Each row has a name. Each question is about the rows just above it.

q539: [133 174 118 140 118 117]
q792: [130 143 116  80 188 115]
q541: [149  59 194 126 182 120]
q967: [118 143 119 118 188 139]
q390: [117 143  59  81  58 130]
Which value is in both q390 and q539?	[117]
Which value is in both q539 and q967?	[118]
Shared by q967 and q390:	[143]
Shared by q390 and q541:	[59]
The one value in q967 and q539:	[118]

q153: [142 105 147 122 146 141 174]
q57: [144 174 157  76 114 146 175]
q471: [122 127 130 145 115 122 147]
q593: [164 115 123  59 137 165 175]
The one value in q471 and q593:	[115]
The one value in q593 and q57:	[175]
Which value is in both q593 and q471?	[115]
The row with [164 115 123  59 137 165 175] is	q593

q499: [202  98 116 181]
q484: [127 116 157 117]
q335: [ 98 104  64 189]
q150: [109 113 188 115]
q587: [ 65  77 174  99]
Shared by q499 and q335:	[98]
Which value is in both q499 and q484?	[116]
Whose row is [202  98 116 181]?	q499
The row with [127 116 157 117] is	q484
Whose row is [ 98 104  64 189]?	q335
The one value in q484 and q499:	[116]

q737: [ 82 130 116 125 139 149]
q483: [200 165 120 114  86 111]
q187: [ 83 139 116 121 131 151]
Which row holds [ 82 130 116 125 139 149]?	q737
Which row holds [200 165 120 114  86 111]?	q483

q245: [114 152 127 172 135 114 114 114 119 137 119 125 166 128 119 123 117 114
 145 125 114 120 130 136 163 114 159 148 115 132 121 134 115]
q40: [114 152 127 172 135 114 114 114 119 137 119 125 166 128 132 123 117 114
 145 125 114 120 130 136 119 114 115 203 119 150 129 148 114]
q144: [157 142 179 114 137 166 193 141 123 117 142 133 150 136 141 148 158 178
 129 133 161 144 156 139 123 177 115 140 207 133 153 132 133]
q815: [114 185 151 221 145 114 115 114 116 160 124 131 222 138 119 128 120 114
 170 133 114 120 162 175 208 114 217 203 119 152 128 152 114]
q274: [114 185 151 221 145 114 172 114 116 160 124 131 222 138 119 128 120 114
 121 133 114 120 162 128 144 172 114 132 211 135 154 140 141]
q972: [147 114 115 149 122 133 132 199 199 182 147 170 117 130 149 114 129 129
 120 137 139 140 114 121 118 124 149 114 131 129 125 126 178]
q62: [158 176 186 114 174 134 171 123 134 115 131 120 188 142 150 163 147 168
 143 132 186 151 146 129 138 169 114 132 205 133 151 137 136]
q605: [139 133 114 147 121 129 135 183 182 174 142 162 116 128 142 124 127 126
 120 135 173 135 115 121 119 122 149 115 126 128 124 126 166]
q43: [163 138 177 114 140 172 200 145 127 116 142 124 144 135 146 150 159 182
 127 132 171 146 151 135 121 180 114 134 219 131 154 130 137]
q604: [114 185 151 221 145 114 115 114 116 160 124 131 222 138 119 128 136 120
 121 133 114 120 162 175 208 114 217 203 119 152 128 152 114]
q721: [121 117 114 124 122 120 117 124 133 125 120 124 115 120 123 120 118 118
 120 120 123 122 115 116 120 117 120 115 119 119 118 120 127]
Whose row is [158 176 186 114 174 134 171 123 134 115 131 120 188 142 150 163 147 168
 143 132 186 151 146 129 138 169 114 132 205 133 151 137 136]?	q62
Whose row is [163 138 177 114 140 172 200 145 127 116 142 124 144 135 146 150 159 182
 127 132 171 146 151 135 121 180 114 134 219 131 154 130 137]?	q43
[114 152 127 172 135 114 114 114 119 137 119 125 166 128 132 123 117 114
 145 125 114 120 130 136 119 114 115 203 119 150 129 148 114] is in which row?	q40
Where do [114 185 151 221 145 114 172 114 116 160 124 131 222 138 119 128 120 114
 121 133 114 120 162 128 144 172 114 132 211 135 154 140 141] appear?	q274
The row with [157 142 179 114 137 166 193 141 123 117 142 133 150 136 141 148 158 178
 129 133 161 144 156 139 123 177 115 140 207 133 153 132 133] is	q144

q838: [164 135 190 106  53 111]
q394: [ 52 135 190 106  53 111]
q841: [ 69  53 190 190 169 111]
q441: [ 69 135 190  83  53 111]
q468: [ 69 135 190  82  53 111]
Which row holds [ 69 135 190  82  53 111]?	q468
Which row holds [164 135 190 106  53 111]?	q838
Where do [ 52 135 190 106  53 111] appear?	q394

q430: [123 124  72  71  70 177 123  71 117]
q404: [123 123 122  71 123 177 110 110 117]
q287: [181 150 104 145  92 169 191 123  71]
The row with [123 123 122  71 123 177 110 110 117] is	q404
Whose row is [123 124  72  71  70 177 123  71 117]?	q430

q290: [132 133 150 193  96  44 148 206]
q830: [163 175 125 176 199 132  57  88]
q199: [115 109  98  48 155 198 116  53]
q893: [110  92 116 143  56  42 197 181]
q554: [126 176 177 200 141 112 125 170]
Shared by q199 and q893:	[116]
The one value in q290 and q830:	[132]
The row with [132 133 150 193  96  44 148 206] is	q290
Whose row is [110  92 116 143  56  42 197 181]?	q893

q493: [103 138 137 208 154]
q424: [116 114 220 157 114]
q825: [120 154 155 165 152]
q123: [128 129 142 154 121]
q389: [118 144 137 166 133]
q154: [154 163  67 115 173]
q27: [207 157  42  98 171]
q392: [149 125 131 138 124]
q6: [114 153 207 138 149]
Shared by q123 and q493:	[154]
Shared by q27 and q6:	[207]
The one value in q493 and q154:	[154]
The one value in q6 and q27:	[207]

q75: [103 146 107 153 143 104 150 120  81 100 104 157 104 139  79 148  84 148
  72 102]
q984: [115 161 122 162 160 112 159 149 107 102 111 163 111 164 116 162 115 156
 107  88]
q548: [ 98 149 101 153 148  99 103 126 101 102  98 157  99 146 101 150 105 151
  97 108]
q270: [102 156  95 171 165  93 163 145 170  92  85 169  99 160 175 161 173 179
 168  93]
q519: [128 159 142 139 157 138 151 175  99 131 131 141 128 158  97 173  98 137
 103 131]
q985: [179 164 185 142 151 174 142 181  94 138 183 146 178 163 103 157 102 131
  97  85]
q14: [130  93 127 104  92 130 102  82 151 129 132 108 133  89 151  92 151 109
 149 136]
q688: [ 77 157 156 138 132  80 135  94 159 102  76 131  76 119 149 126 152 139
 153 152]
q180: [115 161 122 162 160 159 159 149 107 102 156  94 159 101  93 102 128 108
 124 115]
q871: [157 182 166 166 176 152 167 201 114 116 153 170 154 178 127 179 122 164
 114  67]
Shared by q871 and q14:	[127]
[ 77 157 156 138 132  80 135  94 159 102  76 131  76 119 149 126 152 139
 153 152] is in which row?	q688
The one value in q14 and q871:	[127]
Which value is in both q984 and q519?	[159]
Whose row is [103 146 107 153 143 104 150 120  81 100 104 157 104 139  79 148  84 148
  72 102]?	q75

q33: [114 168  92 149 112 137]
q415: [ 84 116 117 137 167  79]
q233: [135 147 111  69 112 184]
q549: [114  85 163 162 118  92]
q679: [106  95 173 136 118  92]
q146: [111  93  53 121 148  92]
q208: [147 148 103 196  97 128]
Which value is in both q33 and q233?	[112]
Shared by q233 and q208:	[147]
Shared by q146 and q33:	[92]
Which value is in both q415 and q33?	[137]
Shared by q146 and q233:	[111]

q116: [162 172 133  59 103  96 100 151 102 106 162]
q777: [131 149 123 135 139 142 152 209 123 112 188]
q98: [157 131  94 152 109 181 125 192 149 156  81]
q236: [ 80 132 137  81 115  79 130  43 165 148 105]
Which value is in both q98 and q236?	[81]
Which value is in both q236 and q98?	[81]

q81: [108 166  86 129 170 166  90 192 159 177 165 153  94 132 106]
q634: [163 141 102 188  85 110 116 105 117 128 105 115 138  78 141]
q402: [101 131 120  50 168 147 110 124 139 122 143 145 107 125 110]
q963: [178 135 103 190 155 128  86 137 130 185 146 120 140 152 133]
q241: [ 66 184  87 114 133 171 119 168 168 138 157 169  63 105  94]
q156: [129 158 152 161  81 124 184 155 121 116 112 109 118 124 146]
q978: [162  78 163 140  97  89 148  69 104  90  92  91 170 123 157]
q181: [146 104 151 167  76 105 179 124 112 120 105 104 137 131 152]
q922: [159 122 123 179  97 107 124  92 101 109  96 109 159  91 142]
q201: [ 52 189  70 140 101 175 121 169 162 124 138 162  44  70  82]
Which value is in both q241 and q156?	[184]
Which value is in both q922 and q81?	[159]

q806: [135 151 162 147 139]
q465: [139 139 114 118  86]
q924: [140 172 142 134 118]
q269: [ 91  81 154 119 160]
q994: [118 107 151 133 126]
q933: [119 116 151 152 164]
q881: [105 119 139 150 114]
q591: [122 128 109 118  96]
q562: [118 139 114 118 140]
q359: [131 107 134 133 127]
Which value is in both q994 and q933?	[151]
The one value in q806 and q933:	[151]
[131 107 134 133 127] is in which row?	q359
Shared by q591 and q994:	[118]
The one value in q994 and q924:	[118]
Which value is in both q933 and q994?	[151]
Shared by q933 and q806:	[151]

q251: [ 83 141 142  84 155]
q54: [135 103 101 132 114]
q267: [132 115  90 137 138]
q883: [178 123  74 159  84]
q56: [101 139 179 151 179]
q183: [178 100 204 159 172]
q450: [115 157 158 161 137]
q228: [101 139 179 151 141]
q983: [185 128  83  88  88]
Shared by q56 and q54:	[101]
Which row holds [178 100 204 159 172]?	q183
The one value in q267 and q54:	[132]
The one value in q883 and q251:	[84]
Whose row is [132 115  90 137 138]?	q267
Which value is in both q251 and q228?	[141]

